These are the activations of a small network on made-up records, seen along a few directions, one row for each record.
Each row is followed by the record's values for the fields Vul, Tuzi, Pir, Vukun.
A field that a record lacks is left out.
Other fields move the rows too, some of them a lot.
In the rows, zero is written as 500.
Strong random noise was added to every row along 8 fixed directions; ignore it. To show where, here is one row again and again, with new noise each time:
[617 615 564 558 575 521 499 420 631 579 579 485 562 630 645 567 645 625
 348 419 477 481 161 450 321 474 461 434 545 564]
[424 642 540 559 535 387 355 562 428 668 455 431 466 554 566 547 537 355
 606 457 657 377 411 536 480 577 410 364 583 634]
[459 353 512 203 462 454 360 662 275 733 538 325 546 565 485 351 483 530
 522 351 741 501 426 467 526 528 384 306 758 603]
[515 483 457 452 594 402 463 467 471 557 574 417 600 581 553 454 561 625
 364 411 587 522 306 501 397 446 521 440 516 496]
[542 439 425 415 616 654 702 419 412 486 511 500 449 457 454 431 586 621
 450 639 361 645 431 509 405 586 326 477 478 484]
[476 440 497 626 533 411 429 602 532 402 582 627 625 643 624 578 464 587
 367 522 527 464 435 461 353 551 591 490 463 380]
[380 437 359 477 665 411 486 625 420 380 479 470 542 439 528 448 401 632
 455 623 471 492 649 562 531 704 539 540 327 448]
[444 227 445 416 387 615 550 652 324 398 445 581 527 430 351 466 409 556
 627 714 385 695 743 443 460 521 296 483 652 250]
[512 507 455 424 687 514 455 572 454 451 496 375 590 556 582 519 585 558
 495 570 540 459 400 504 411 622 299 476 524 541]
[306 580 548 792 433 307 406 627 409 608 526 774 379 611 605 583 363 292
 507 504 642 339 559 551 472 702 726 369 402 539]

[458 571 412 631 698 403 481 477 527 335 471 425 642 494 566 537 509 480
 493 574 545 441 498 570 496 518 482 595 372 416] => Vul=t3, Tuzi=v2, Pir=b6, Vukun=j3
[489 469 578 670 335 450 510 393 445 566 595 771 398 666 454 573 546 256
 452 468 613 489 412 478 353 412 644 434 486 504] => Vul=t5, Tuzi=v1, Vukun=j2
[511 591 484 394 625 594 596 413 316 646 496 455 302 523 457 473 661 293
 595 566 593 444 376 554 481 675 270 394 494 752] => Vul=t4, Tuzi=v2, Pir=b4, Vukun=j2
[534 654 458 592 758 461 586 386 463 342 448 391 549 569 573 637 689 371
 589 569 573 457 380 581 436 416 276 582 456 463] => Vul=t3, Vukun=j3
[526 435 389 389 668 484 552 471 467 448 528 445 520 475 475 439 587 712
 390 586 391 591 446 520 408 585 458 521 384 474] => Vul=t1, Tuzi=v1, Vukun=j3
[386 665 397 578 673 246 340 405 421 590 463 346 524 517 503 481 557 287
 561 435 748 341 447 628 517 496 563 467 392 637] => Vul=t1, Tuzi=v1, Vukun=j3
[468 460 473 572 455 446 508 468 432 529 493 562 500 502 438 502 518 468
 541 540 509 585 514 508 418 426 471 453 571 380] => Vul=t1, Tuzi=v1, Vukun=j3
[532 375 525 515 285 251 228 616 600 346 520 485 701 600 466 649 486 599
 497 407 550 554 539 388 422 143 622 609 593 218] => Vul=t5, Tuzi=v1, Vukun=j3
[440 408 549 593 471 554 551 629 454 387 592 744 479 628 611 543 374 353
 440 531 602 373 607 487 499 661 644 510 434 503] => Vul=t6, Vukun=j1
[483 316 550 417 433 640 663 612 306 484 625 711 408 633 539 464 422 378
 458 503 621 479 547 462 499 616 524 442 560 518] => Vul=t2, Tuzi=v2, Pir=b5, Vukun=j1
[473 363 515 465 403 608 539 513 412 608 539 549 541 491 448 360 397 460
 480 472 552 559 526 471 504 507 497 388 643 473] => Vul=t3, Tuzi=v2, Pir=b1, Vukun=j1
[437 428 420 646 619 357 499 448 427 396 599 585 648 603 535 466 481 447
 357 510 644 490 426 547 371 457 617 483 395 350] => Vul=t6, Tuzi=v2, Pir=b3, Vukun=j2
[508 748 525 589 537 433 466 413 594 575 393 374 434 419 529 583 553 459
 624 445 459 456 461 550 583 400 454 506 505 557] => Vul=t1, Vukun=j3
[412 504 318 435 583 203 386 393 423 567 457 288 558 388 364 384 509 615
 487 426 553 586 523 598 542 334 622 510 396 431] => Vul=t1, Tuzi=v1, Vukun=j3
[482 497 524 622 415 363 559 388 445 545 610 728 371 630 496 533 529 410
 363 416 570 508 407 516 406 419 762 470 368 503] => Vul=t5, Tuzi=v1, Vukun=j2
[576 614 606 457 528 575 405 613 570 584 487 420 493 574 648 596 570 546
 538 460 494 402 352 432 459 594 329 418 645 619] => Vul=t1, Tuzi=v2, Pir=b3, Vukun=j3
[549 314 415 228 439 563 546 459 449 604 499 374 511 362 328 297 499 770
 437 482 363 719 532 465 509 432 472 466 590 450] => Vul=t1, Tuzi=v1, Vukun=j3
[384 619 529 644 406 507 482 468 408 668 389 512 384 390 425 473 407 203
 713 516 576 440 627 568 616 515 449 392 590 566] => Vul=t6, Tuzi=v2, Pir=b6, Vukun=j1
[457 530 625 548 249 561 466 632 556 674 449 643 338 428 504 519 338 490
 587 459 395 477 655 443 611 594 604 407 604 549] => Vul=t1, Vukun=j1
[546 449 569 396 377 572 388 594 593 620 493 425 576 470 503 438 461 646
 477 430 458 525 470 417 513 523 470 444 667 539] => Vul=t3, Tuzi=v1, Vukun=j1
[506 280 359 238 697 515 501 643 288 305 498 349 611 540 448 475 610 631
 530 678 531 611 548 491 369 563 184 528 557 370] => Vul=t1, Tuzi=v1, Vukun=j2
[622 690 559 705 478 585 499 300 730 421 417 511 509 487 462 695 689 395
 600 602 323 510 385 475 359 329 338 592 519 489] => Vul=t5, Tuzi=v1, Vukun=j1
[416 538 515 670 381 432 541 430 467 535 483 644 405 470 447 507 401 311
 556 473 548 488 620 545 573 417 667 488 440 454] => Vul=t6, Vukun=j2
[493 627 587 545 518 627 681 400 439 686 536 580 311 526 555 455 524 342
 492 427 558 437 380 553 550 605 506 393 489 718] => Vul=t3, Tuzi=v2, Pir=b2, Vukun=j1
[478 432 538 538 496 609 664 628 424 370 556 750 355 562 568 579 417 453
 484 617 429 456 623 494 547 704 532 544 395 482] => Vul=t4, Tuzi=v2, Pir=b4, Vukun=j1
[468 557 504 489 447 460 448 534 491 550 432 447 442 435 458 523 482 466
 615 503 489 494 570 503 559 497 470 483 519 526] => Vul=t2, Tuzi=v2, Pir=b5, Vukun=j2
[622 474 548 227 527 641 552 497 513 595 582 430 414 531 534 431 597 605
 389 433 503 474 347 457 523 645 454 492 494 756] => Vul=t5, Tuzi=v1, Vukun=j1
[466 520 368 498 718 352 562 410 490 396 549 437 559 495 533 446 547 623
 347 503 535 514 436 598 475 511 629 585 263 482] => Vul=t3, Tuzi=v1, Vukun=j1
[571 226 452 376 496 590 540 511 339 329 554 578 571 631 382 527 636 467
 506 674 518 637 506 435 296 450 272 530 595 339] => Vul=t5, Tuzi=v1, Vukun=j2
[434 371 392 449 471 423 543 498 450 549 531 530 507 397 419 343 373 691
 392 485 423 626 618 519 550 496 688 489 432 383] => Vul=t1, Tuzi=v1, Vukun=j3
[423 551 422 406 533 363 566 370 311 658 486 387 355 422 379 380 525 421
 551 387 621 539 489 611 624 387 548 444 461 585] => Vul=t4, Tuzi=v2, Pir=b4, Vukun=j3
[492 525 405 484 570 413 526 426 442 325 428 431 459 438 384 576 608 437
 618 634 457 573 587 554 487 379 390 644 383 414] => Vul=t5, Tuzi=v1, Vukun=j2
[467 674 483 626 620 360 363 452 608 590 520 424 572 515 610 487 500 485
 410 409 594 344 360 548 496 582 640 463 392 626] => Vul=t6, Tuzi=v2, Pir=b3, Vukun=j3

Which values does each new row have?
[429 589 483 673 344 585 477 423 534 553 270 496 419 249 283 515 461 312
 824 720 308 593 763 524 581 491 319 526 567 433] => Vul=t3, Tuzi=v1, Vukun=j3
[325 378 435 404 536 462 474 734 251 403 469 562 394 488 465 481 360 317
 640 631 629 383 811 559 659 771 496 529 399 558] => Vul=t4, Tuzi=v2, Pir=b4, Vukun=j3
[507 599 553 418 480 404 355 512 485 638 486 348 497 525 516 510 544 424
 570 348 664 403 390 502 568 421 468 434 594 630] => Vul=t4, Tuzi=v2, Pir=b4, Vukun=j2
[405 357 436 502 462 440 533 649 401 289 461 603 484 436 444 535 358 528
 574 628 439 562 786 509 583 521 550 587 400 287] => Vul=t2, Tuzi=v2, Pir=b5, Vukun=j2
[528 331 511 439 534 592 524 656 451 372 559 526 652 602 596 507 449 631
 420 529 511 545 488 427 424 507 405 485 623 337] => Vul=t3, Tuzi=v2, Pir=b3, Vukun=j1
[477 225 313 198 553 531 466 515 395 415 468 261 683 326 298 254 425 684
 487 547 478 654 691 506 580 432 427 564 540 376] => Vul=t6, Tuzi=v1, Vukun=j3
[545 493 526 206 589 547 331 752 603 395 455 268 577 455 613 505 461 657
 537 476 499 353 613 454 692 697 413 609 486 669] => Vul=t5, Tuzi=v1, Vukun=j2
[494 760 506 689 517 349 483 331 593 527 439 465 415 479 508 625 591 387
 570 449 506 451 416 554 499 337 567 539 382 537] => Vul=t2, Tuzi=v2, Pir=b5, Vukun=j2
[499 654 554 628 407 409 386 440 581 583 373 410 512 451 461 604 561 453
 663 465 464 538 469 504 493 282 400 475 636 427] => Vul=t3, Tuzi=v1, Vukun=j3
[459 525 551 538 326 409 368 597 544 599 443 544 435 450 459 542 413 501
 585 461 459 486 627 465 576 478 599 475 556 476] => Vul=t1, Tuzi=v1, Vukun=j2
[453 310 499 477 438 405 423 680 407 440 583 657 545 624 522 532 433 581
 424 518 551 528 551 445 404 553 580 449 530 352] => Vul=t1, Tuzi=v1, Vukun=j2
[469 474 420 506 573 498 656 354 365 456 529 523 446 468 413 442 527 406
 498 532 544 553 495 576 509 412 500 525 409 464] => Vul=t4, Tuzi=v2, Pir=b4, Vukun=j1
[591 744 512 515 576 473 440 255 594 594 436 286 478 492 455 571 744 343
 591 448 560 451 278 544 435 308 324 511 536 681] => Vul=t5, Tuzi=v1, Vukun=j1
[354 610 533 685 367 339 573 383 268 772 466 688 198 502 378 510 509 211
 640 463 601 544 514 604 501 426 573 305 516 524] => Vul=t1, Tuzi=v1, Vukun=j2
[455 524 489 528 404 476 475 420 462 678 446 489 431 438 396 427 507 464
 550 482 487 568 512 513 481 448 510 414 568 532] => Vul=t3, Tuzi=v1, Vukun=j3
[496 481 493 413 514 408 379 596 593 423 518 450 557 497 562 499 432 617
 428 424 510 415 563 489 596 549 663 583 393 555] => Vul=t5, Tuzi=v1, Vukun=j3
